A small network was shown many inputs. Here are its activations along a few directions, one row for each input.
In each table, some parts of the input vary, and every possible input appears once, in random order.
A made-up example of a description, with smaller parts first: one of 5 places around a ring, together with either a single point or (one of 2 separate values, together with one of 4 places along a line) or one of 9 places along a line.
Shared parts are said once, and a part with two or three values counts as separate values.

Table:
x1: [ -7  10   4  12  -3  28   7  -4 -23 -18 -20 -22   6   6 -12  -7   5  -2]
x2: [-28 -45   9 -11 -19  -3  22   6  26  35   6  -3  -1 -20  22  26   1   4]
x3: [ -1  17 -32  17  -5   2  -1   5 -25 -20  10 -14   9  10  10  15   5 -14]
x4: [  8  10  21  21   9   4 -17   8 -11  26 -11 -18 -12 -21  13 -22   5  23]
x5: [  9  -6   0 -23   7   4  -9  -4   6 -31   7   3   6  39 -17   2  14   4]
x6: [  7   2  -6 -13   8   9   4   7 -21 -17 -11  14  10  35   2   8  19   2]
x7: [  7   5 -32  16  14  12 -19  17  -8  -2  19  -7  11 -17  15  -4  -5   0]
x8: [ 10  22  17  -1 -15 -20  21  -6  12 -22   2  20  -9   8 -29 -11 -25  -9]
x9: [ 14  15  11 -18 -25   0  -4 -15  -2 -18 -16 -26 -19  -1 -28  -2 -16  -1]
x10: [ 13 -11  -5 -14  29  15 -13  22  -6   2  -3  19  12   8   5 -10   8  15]
x11: [ -7 -24  35   0   8  14  34   4  14  23  -6 -33  -4 -19  22  22 -19   4]
x12: [-17  12   9 -28 -43 -17 -11  -8   9 -18   1   8   8  -7 -27   5   1   6]
x13: [ -6 -11   0  -2   8   1  23  10  24  24  22 -21   5 -20  41  42 -24 -12]
x14: [  2  13 -24   5  -9  -1 -16  -6   1 -29  28 -25  14  18 -14  10  -8 -13]
x15: [-35   5 -13   0 -24   7  -6  -3 -19  -7 -13  11   9   8  -4   5  22   1]
x16: [ -1   1  -5  20   1  -7  12 -25   4 -25  -4  21  -6  19 -21  -8 -19  -8]
x17: [ 22   1   5 -46  -7 -16 -10   0   6 -22  -6   9 -13  21 -20   9  -5  -4]
x18: [-33  -4  -8  -9 -27   2 -18 -13   8 -23   5  -1   7  12 -21  -4  18   3]
x19: [-12  -1  -3   2  -4 -14 -25   2  10  32 -10  13   6 -32  17 -17  36   9]
x20: [  3   7   9  21  14   4   4  -8 -10  18   0  29  -7   3  -1 -25 -11 -13]
x21: [  1   7   6   4 -10  12  -4 -29  -9 -24 -19 -23  11  12 -18   0 -13   9]
x22: [ 17   9   6  29  25 -14   4   2  12  28  -8  26 -11 -17   8 -28   9  -6]
x23: [-24  -8  -3  -3 -14   6 -24 -10 -13  19   3  16   2 -15   6 -13  23   3]
x24: [ -4  10  -9  30   4   5  23  -5 -16 -11  -6  22 -15  21 -16  -6   0 -12]
x25: [ 24  17 -17  18  15 -12 -24   8   7  22   8  -6  10 -29  32  -3  16  -9]
x26: [ 19  -2   9  -9  25 -10 -22  19  -3  28   0  17  -6   3  19 -10  16  23]
x27: [ -7 -25  13   9  19  -9  57   2  23  30   7   7 -16  -9  13   6 -26  -8]
x28: [ 17  14 -21 -13 -21 -21 -18  -3   1 -26  19 -19 -13  -4 -20  20 -20 -20]
x29: [  2   1   7  15  13  29  -8  10 -14   0 -13 -16   6 -15  -1 -22  -4  16]
x30: [  6 -40  16 -28  25  -9  37  14  16  25   6  -2   0   2  23  26   0   8]
Q: The inputs of x20 and x10 match in every part but one. If x24 is changed in the same way as x20 into x10, which row does it become?
A: x6
Q: What is each input in this table made of?
A: one of 5 separate values, together with either a single point or one of 5 places along a line
Q: List by row number the other rows that have the choice among 5 separate values in common with x9.
A: x1, x4, x11, x21, x29
Q: Change only the place on the line of 5 in x3. List by row number the other rows that result.
A: x7, x14, x25, x28
Q: Change only the choice among 5 separate values in x13. List by row number the other rows that result.
A: x2, x11, x27, x30

Table:
x31: [  7  -1  13  26  25  -9  31   8   5  36   9   2  -9 -20  19  -3 -18 -12]
x32: [  3 -16  10   2  20   3 -19  18   2  40  -1  -2  -1 -28  30  -4  20  19]
x33: [ -6 -17   5 -32  -9 -14   5  -9  22 -18   2  17  -3  26 -26   3 -10   6]
x34: [  4  18 -19 -15 -26   7 -14 -13  -1 -44  21 -29  20  14 -24  21 -11 -16]
x35: [ -2   6   1 -20  -6  -1 -23  -8 -18  -4 -12  26  -6  14 -16 -15  27   7]
x36: [  5  32 -29   1 -11   9 -41  -4 -26 -25   0  -7  16   3 -10  -5  14   2]
x37: [  0 -21   9 -16   0  -6  21  12  29  25   8 -10  -5 -27  24  26 -12   1]
x38: [-17  11  11  25 -16   8  13 -17  -4  -9 -13  -6  -8  -2 -22 -19 -11  -1]
x39: [-13 -31   1  -6   7   4  25   5  17  26   7   1   7 -17  23  29 -10  -2]
x40: [ -1   6 -13  -7  -9  -5 -22  -3 -20 -11  -6  17  -5  14 -18 -11  25  15]
x41: [ 16  35 -10  19  -5   4  -6 -10 -23 -36  -1 -12   8  15 -16  -6 -18 -12]
x42: [  1  13 -11 -18 -23  -9  -1  -7   5 -38  -3 -20  13  20 -21  23  -1  -9]
x43: [ -7 -24  -1   5  25   7 -14  12  -4  35  -3  -3  -3 -18  39  -7  26  10]
x44: [  5  26 -17   4 -15  -3 -31   2 -14 -24 -12   4  19   9 -10 -11  23   3]
x45: [ 15  31  -3  21  -5  -2   5  -5  -7 -36 -12   1   7  21 -18 -10  -6 -11]
x46: [-12 -18   6  -6   4 -10  28  14  24  26  16  -3   3 -22  22  26 -14  -4]
x47: [ -9 -22  -3  12  17   3 -11   7  -6  43   0  12   2 -27  31   0  15   4]
x48: [-10 -33   2 -13  13   8  23  10  19  18   4 -14   3  -7  32  21   1   3]
x49: [ -4  -5  -5 -27 -21  -5  12  -1   2 -31   1   2  -3  24 -26  18  -2   4]
x50: [  9 -17  10  19  34   9  25   4   0  28  -3  -8  -9  -6  29  -8  -4  -4]
x51: [  9  12   0  10   1   0  16  -6 -12 -25  -6  16 -17  25 -26 -11  -5   0]
x52: [-34  -8   9 -11 -37   1   8 -11  11 -16  -6 -19   1  -3 -20  10  -9   3]
x53: [ 10  12  18  -3   1   2  15  -7 -13 -18 -13  26 -11  25 -23 -18  -6  -8]
x54: [  5 -14   8  27  28   8  29   4   0  34  -1   9  -4 -16  19  -1 -14 -10]
x55: [  2  18 -19 -19 -22   1 -11  -9  -7 -41   8 -29  15  14 -20  27 -12 -10]
x56: [ -5  -7   8 -38 -18  -5  10 -11   2 -22  -4  10  -5  24 -22  14  -1  -2]
x57: [  2  -8  -2   3  10  -5 -17  19   7  41   1   0 -12 -30  36  -5  15   8]
x58: [ 17  35 -14  23  -6  12 -10 -17 -14 -40  13 -13   8  15 -21  -9 -14 -19]
x59: [ -2  -6   2 -13   1 -12 -30  -1   1  -2  -7  34   0  15 -19 -29  14  14]
x60: [  8   0  16   4  10  -8   8  -4   7 -18  -7  34 -11  27 -27 -29 -17  -1]
x61: [ 20  -4  15  17  21  -5  23   6   9  36   1  -4 -16 -27  21  -4 -16  -6]
x62: [ 17  -8  18  16  30   3  16  11   6  31   0 -13 -14  -7  25  -4  -9   4]
x63: [  8  31 -28   6 -15  12 -46 -10 -20 -28  14 -10  19   4 -13 -10  15  -5]
x64: [  0 -26  15 -17   9   0  17  12  24  24   7 -17   2 -16  24  26  -5  12]
x65: [-30   5  -1   9 -25   7 -23 -10  -8   3 -13  -1   2 -14 -12 -20  19  15]
x66: [-11  -6  -4  12  14  -9  -9  21   3  41   9   6  -4 -24  34  -4  13   3]
Q: What is each input in this table made of?
A: one of 3 separate values, together with either a single point or one of 5 places around a ring or one of 6 places along a line
Q: The inputs of x55 and x41 match in every part but the choice among 3 separate values. If x37 is changed in the same way as x55 into x41, which row does it become?
A: x61
Q: Change only the choice among 3 separate values in x59. List by row number the other rows that result.
A: x33, x60
Q: Change only the place on the ring of 5 in x61. List by row number the other rows that result.
A: x31, x50, x54, x62
Q: Change only the place on the line of 6 in x36. List by row number the other rows that result.
A: x35, x40, x44, x59, x63

Table:
x67: [-10 -33  15   6  29  -5  25  12  17  40   6  18 -13  -8  26  -5  -4   1]
x68: [ -7   0   3 -20 -15  -9  -2   4   4 -11  -2  16  -1   9 -17   1   2   5]
x69: [11 -5 -6 -7 13 -1 -2 10 -2  9  0 -3  6  0 22 16  7 -1]
x70: [  5  -4   0 -17  -7  -7  13   3   7  -1  15 -11   4  -7   2  21 -13  -2]
x71: [ 12  16   6   3  -2  -5  18  -1   2 -15  -1   8  -5  11 -17  -1 -16  -8]
x72: [  7  -6   2 -10   4  -7   0   1  14   0   6 -16   5  -1   9  14  -5  -2]
x73: [ 15   9   3   9   8  -2   3 -10   4 -12   0   4  -9  14 -14  -7 -12  -7]
x74: [ -6   3   6  10  -8   6  23 -11   1 -16  -7  -6  -7  15 -18   1 -17 -12]
x75: [-12  10 -12   7 -16   0 -27  -2  -8  -2  -6   3   9  -8  -3 -10  20  10]
x76: [ -3  -5   3 -17  -4  -6 -14  -2   5 -10  -2   8  -1  11 -13  -8   7   9]
x77: [  5  -4  -6 -12   1  -1 -15   1  -8  -3  -9  21   1  10  -1  -7  23  11]
x78: [-10   4  -3  -6  -8   5 -25  -1 -11  -1  -2   5   5   0  -7 -13  13   6]
x79: [ -2   5 -16   8  -5   5 -12   4  -6   5  15 -24  12 -20  14  11   4   1]
x80: [-14  -9   4  -9 -11   2  20   0  13  -6   0 -22   6   0   6  26 -12  -6]
x81: [-20  -9   5 -13 -20   1   9  -9   7 -16 -11   1   2   7 -17   4   3   5]
x82: [ 18   8  -6  11  18   2   1  -2 -14  -5  -5  13  -8  14  -2  -9   2  -7]
x83: [  3  24  -8  29   1   4  -8  -2 -16  -8   0  -7   2  -3  -1 -16   1  -3]
x84: [  3  -2  -5  -2   0   8 -10   0  -6   7  16 -20  10 -15  12   8   0  -2]
x85: [ -3 -17  19  14  19   1  12  14  10  50 -15   9 -17 -34  27 -10   3  10]
x86: [  7  16  -5  18   5   8  -9  -8 -13  -6   0   3  -2   2  -5 -14  -6 -10]
Q: What is each input in this table made of?
A: either one of 2 separate values or (one of 3 separate values, together with one of 6 places along a line)
Q: What sort of input is x76?
A: one of 3 separate values, together with one of 6 places along a line

Table:
x87: [  0   4 -15   4   3   2 -27   7  -7  12   8  -6  11 -14  19   0  14   1]
x88: [ -9   4  -6  11  -2   4 -20   3  -7  12  -2   0   3 -14   9 -11  14   5]
x89: [ -2   1   0  -6  -6   1  14  -8   0 -23  -1   4   0  21 -19   4 -10  -7]
x90: [  0  -3   7 -23 -13  -5   5  -5   5 -19  -4   3  -1  13 -20   7  -2   4]
x91: [ -4 -43  25  -2  27  -5  47  17  31  55   6  -7 -13 -28  42  22 -18   1]
x92: [ -1   1  -9 -18 -16  -1  -2  -3   4 -18   8 -21  13   3  -3  25  -4  -3]
x93: [  0   4  -5  15  12   4 -10   3 -13   7  -5  16  -4   4   4 -19  12   1]
x94: [ 15  17   3  24  15   3  -6   0 -14   5  -8   7  -8  -2   1 -24   5   0]
x95: [-11   1  -2 -11 -21   0   4  -7   6 -18   2 -12   7   4 -14  14  -7  -2]
x96: [ 10  13   5   4  -4  -1  17 -12   1 -25   0  -2  -4  17 -23  -1 -20 -10]
x97: [  1   0   0   1   6  -2 -20   5  -5  12  -5  17  -4  -3   3 -18  17  10]
Q: What is each input in this table made of?
A: either a single point or (one of 2 separate values, together with one of 5 places along a line)

Table:
x98: [ -7  -8   6 -15 -10  -1   5  -5   5  -9  -2   3   0   7 -12   4  -2   3]
x99: [  4 -17  10  10  24   1   3  14   5  45   2   1  -7 -27  35  -4   5   6]
x100: [  8   7  -6  -6  -2   0 -24  -2  -6  -5   3  -1   6  -1  -2  -5   8   3]
x101: [ -2 -27  14   0  19  -3  21  12  20  39   6  -5  -6 -22  30  11  -8   2]
x102: [ -2  -2  -6 -16 -10  -3  -3   0   3 -11   4  -6   7   5  -4  15   1   0]
x103: [ -4  14 -11  10  -8   2 -14  -1  -9  -7   1  -7   5  -3  -2  -3   6  -1]
x104: [ -1   2   2  -3  -3   2 -13  -2  -6  -3  -8   8  -2   3  -8 -13  11   8]
x105: [  3   8  -1  -4 -11  -1   3  -5   4 -13   4 -17   5  -2  -7  12 -10  -4]
x106: [  3  11  -1   8   2  -2  -5  -1  -7  -5  -6  16  -5   8  -9 -16   5  -1]
x107: [ -3   0   3  -3  -4  -5  14  -3   4 -10  -2  10  -5  12 -13   1  -8  -4]
x108: [  1  10  -8  15   4   6  -4  -2 -13  -7  -2   3   1   8  -2  -9   3  -5]
x109: [  0   3  -2   3  -1   3  17  -3  -2 -14  -1  -5   1  12  -5   9  -9  -8]
Q: What is each input in this table made of?
A: one of 2 separate values, together with either a single point or one of 5 places around a ring
Q: The inputs of x102 and x100 match in every part but the choice among 2 separate values. If x109 is changed in the same way as x102 into x100, which row does it become?
A: x108
Q: Change only the choice among 2 separate values in x99. List by row number the other rows that result.
A: x101
Q: Change only the choice among 2 separate values in x98. List by row number the other rows that result.
A: x104
